These are the activations of a small neural network, seen along a few directions. Each row is one input.
Each table varies a few parts of the input and shows all the possible inputs, shuffled.
Descriptions start from the smaller parts, as in this example, which fits no table here: one of 3 separate values, together with either a single point or one of 9 places around a ring or (one of 5 places around a ring, together with one of 6 places along a line).
Shared parts are said once, and a part with two or three values counts as separate values.
In the rows, 128 means zero.

Other details of the inputs shift rows strongly along two fixed directions, in all tables alike. That doesn't count.

Table:
R1: [197  82 179 100 122  97 137 155 128  62 149 119 131]
R2: [113 145 110 162 134 151 107 100 140 122 135 119 130]
R3: [103 152 113 156 151 140 110 114 135 113 120 129 110]
R4: [101 139 125 147 159 140 118 103 136 112 110 123 124]
R5: [168  99 191 109 142  81 102 160 124  66 158 108 118]
R6: [132 119 119 135 139 155 153  99 140 108 102 134 139]
R7: [120 148  85 166 125 164 137 100 149 108 105 148 108]
R8: [119 129  96 152 110 136 119  97 142 128 119 137 127]
R9: [121 161 112  88  97 134 163 185 102 216 152 158 121]
R10: [115 157 154  73 142 137 174 190  88 205 142 141 146]
R11: [100 132 110 147 141 125 110 107 137 126 104 127 111]
R12: [114 119 112 153 144 159 142  70 144 112 107 119 162]
R13: [187  98 173 121 107  93 108 156 129  69 177 123 126]
R14: [189 111 162 130 101  91 103 165 131  69 184 126 113]
R15: [118 119 104 146 115 136 124  91 140 128 113 132 138]
R16: [195  98 169 112 108  98 123 167 130  63 158 134 108]
R17: [104 129  96 150 137 140 130 101 141 115  74 137 113]
R18: [112 125 109 158 138 161 135  75 145 113 110 127 151]
R19: [105 123 119 156 154 159 124  66 144 118 110  99 163]
R20: [195 107 161 118 103  97 119 173 130  63 164 136  99]
R21: [168 109 183 116 135  81  95 167 124  66 164 115 106]
R22: [ 95 150 107 163 157 148 112  97 141 110 107 129 114]
R23: [118 113  96 139 126 148 147  82 145 117  80 134 132]
R24: [104 134  92 154 134 140 127 105 142 115  78 140 107]
R25: [180 108 152 120 103  73 100 187 127  71 147 133  82]
R26: [110 131 114 146 160 153 143  95 140 102  80 128 132]
R27: [115 161 150  76 139 137 170 194  88 205 145 145 140]
R28: [180  91 189 116 123  92  97 147 127  75 175  97 139]
R29: [167  84 183 103 130  64 101 155 125  77 146 103 116]
R30: [104 125  99 148 141 140 134  95 142 114  70 132 119]
R31: [126 123  96 140 113 140 135 106 142 119  98 145 114]
R32: [ 95 161 132  89 129 120 140 180  95 221 151 138 126]
R33: [112 126 107 153 123 136 104  92 140 136 119 117 132]
R34: [168  96 194 105 145  80 106 156 124  66 156 103 124]
R35: [115 170 141  84 133 138 163 199  89 204 150 150 128]
R36: [109 164 121  89 117 126 155 195  94 213 139 151 117]
R37: [101 145  97 157 135 126 103 114 140 125 111 132  99]
R38: [120 128 116 151 131 153 132  93 140 116 124 131 145]
R39: [103 158 126  96 113 134 137 163  98 235 164 129 147]
R40: [188 102 169 124 105  93 106 159 130  69 180 125 121]
R41: [126 118 101 136 116 140 138 103 141 118  95 142 120]
R42: [101 118 122 136 154 123 125  91 137 123  93 109 134]
R43: [105 121 102 143 145 138 139  94 141 114  69 128 125]
R44: [181  74 181 107 114  75  98 138 127  86 161  88 142]
R45: [109 141 132  81 110 134 164 155  96 230 153 137 165]
R46: [180  81 175  98 124  70 123 165 124  69 128 112 117]
R47: [ 92 143  90 165 141 134 105  97 144 122  98 131 103]
R48: [111 135 136  76 116 132 171 151  94 228 151 129 175]
R49: [118 127 124 136 160 144 147 105 135 103  88 123 136]
R50: [109 145 142  84 115 128 141 164  95 233 165 122 157]
R51: [105 142  85 171 121 143  99  87 148 132 117 122 120]
R52: [130 137 105 148 126 155 141 111 141 109 112 146 115]
R53: [121 150 142  75 127 153 185 172  96 212 148 148 154]
R54: [188  84 183 111 117  93 119 146 127  68 169 111 144]
R55: [116 148 131  83 102 129 155 170  96 226 164 144 152]
R56: [117 135  79 156 112 148 131  99 148 118  94 148 105]
R57: [100 123 119 140 147 124 118  99 137 125  98 119 123]
R58: [113 150 105 167 133 151 106 101 142 122 136 120 126]
R59: [112 145  92 172 128 160 125  86 148 114 120 137 129]
R60: [105 125 119 156 151 159 121  70 143 119 112 103 158]
R61: [117 154 102 157 139 146 126 127 135 107 106 142 102]
R62: [118 133  91 157 109 137 117  98 144 127 120 139 123]
R63: [112 159 129  81 117 123 158 198  91 215 141 150 122]
R64: [110 155 154  87 130 144 147 167  94 221 176 121 164]
R65: [181  99 161 125  99  76  79 159 131  86 175 109 110]
R66: [103 164 142  95 130 150 146 163  96 224 173 125 160]
R67: [104 115 107 153 136 144 115  67 144 133 101 105 150]
R68: [117 142 114 147 147 146 132 119 135 106  98 139 114]
R69: [170 121 170 125 128  81  89 176 124  66 172 119  94]
R70: [112 141 113 161 136 152 109  96 140 122 132 117 134]
R71: [120 153 120  80 100 134 167 181  99 217 147 156 129]
R72: [166  92 176 110 123  66  93 162 126  78 151 113 104]
R73: [117 150 106 154 141 146 127 125 135 106 104 142 105]
R74: [119 110 110 139 121 135 132  84 138 127 109 123 150]
R75: [120 130 101 152 136 165 145  89 147 107  94 143 126]
R76: [103 119 103 157 133 145 111  68 145 133 102 110 144]
R77: [119 135 133  65 116 135 186 165  95 220 134 139 157]
R78: [110 140  77 170 111 144 116  87 150 125 112 140 120]
R79: [103 129 134 138 169 138 129  93 136 110 104 109 141]
R80: [191  79 165  99  98  82 122 158 129  73 142 127 113]
Each input here is: one of 2 separate values, together with one of 5 places around a ring, together with one of 8 places along a line.
Changing only the choice among 2 separate values turns R53 into R80. The same change can be made to R20. Which row results?
Answer: R56
Changing only the choice among 2 separate values turns R62 into R59. The same change can be made to R48. Which row results?
Answer: R12
Changing only the choice among 2 separate values turns R28 into R76. The same change can be made to R66. Which row results?
Answer: R33
Start at R39 and move only the place on the ring of 5, one step at a time. The first step leads to R32. Which rows follow, in order?
Answer: R63, R71, R8
Change only the choice among 2 separate values in R27. List by row number the other rows that result.
Answer: R17
Change only the place on the line of 8 in R61. List by row number the other rows that result.
Answer: R10, R26, R27, R35, R49, R68, R73
